Each row below is a small network's average activation on inputs in which a field has the value named, seen along a few directions.
Values that are neighbours, or in one group, have similar rows; names and order tell nothing.
(in the rows, 500 means zero)
Random noise pushes rows far along 2 fixed directions. That doesn't count. These rows show it; they differ only by the noise:
[227 315 600 229 494 362 171 504 763 901 486 753]
[589 543 296 682 415 567 411 288 358 389 230 502]
[605 554 285 702 411 577 423 280 342 367 222 490]
[547 636 680 606 359 636 598 469 642 506 706 427]


ZOMO, 9 values:
kibag: [497 383 449 566 633 317 342 410 541 411 207 590]
gosig: [651 429 213 446 632 534 560 430 324 460 219 577]
sefu: [203 316 399 172 598 263 335 588 451 600 590 622]
duzam: [569 407 392 425 578 719 618 582 497 469 556 344]
dapa: [455 589 626 423 384 435 659 550 370 311 577 474]
gol: [661 324 409 634 579 581 607 626 392 523 361 389]
dur: [763 787 489 875 547 615 718 455 422 164 505 410]
fikag: [391 529 354 395 494 370 348 453 199 527 336 477]
gezi: [472 493 382 564 501 380 295 422 498 554 368 599]
ZOMO is arranged as 3 separate groups.
List the group mates of dapa, in the order listed.
> sefu, fikag
List the group mates of kibag, in the order listed.
> dur, gezi

KISOB, 9 values:
rigak: [328 447 283 328 380 420 294 460 192 581 370 597]
piru: [310 513 705 365 524 307 382 610 494 521 615 534]
kupat: [320 395 226 264 593 311 378 442 235 383 352 585]
fafo: [443 621 921 625 365 413 631 562 988 660 980 455]
tas: [472 596 407 597 534 486 325 314 710 553 425 645]
fel: [514 344 550 568 560 726 525 745 565 607 654 426]
nas: [801 581 761 462 477 771 971 564 727 477 815 257]
nidu: [720 480 401 482 622 653 739 560 318 387 300 504]
liri: [515 588 643 692 399 459 408 439 583 495 467 451]
KISOB is arranged as 3 separate groups.
List the group mates of nidu, in the order listed.
> fel, nas
List the group mates of piru, in the order listed.
> rigak, kupat
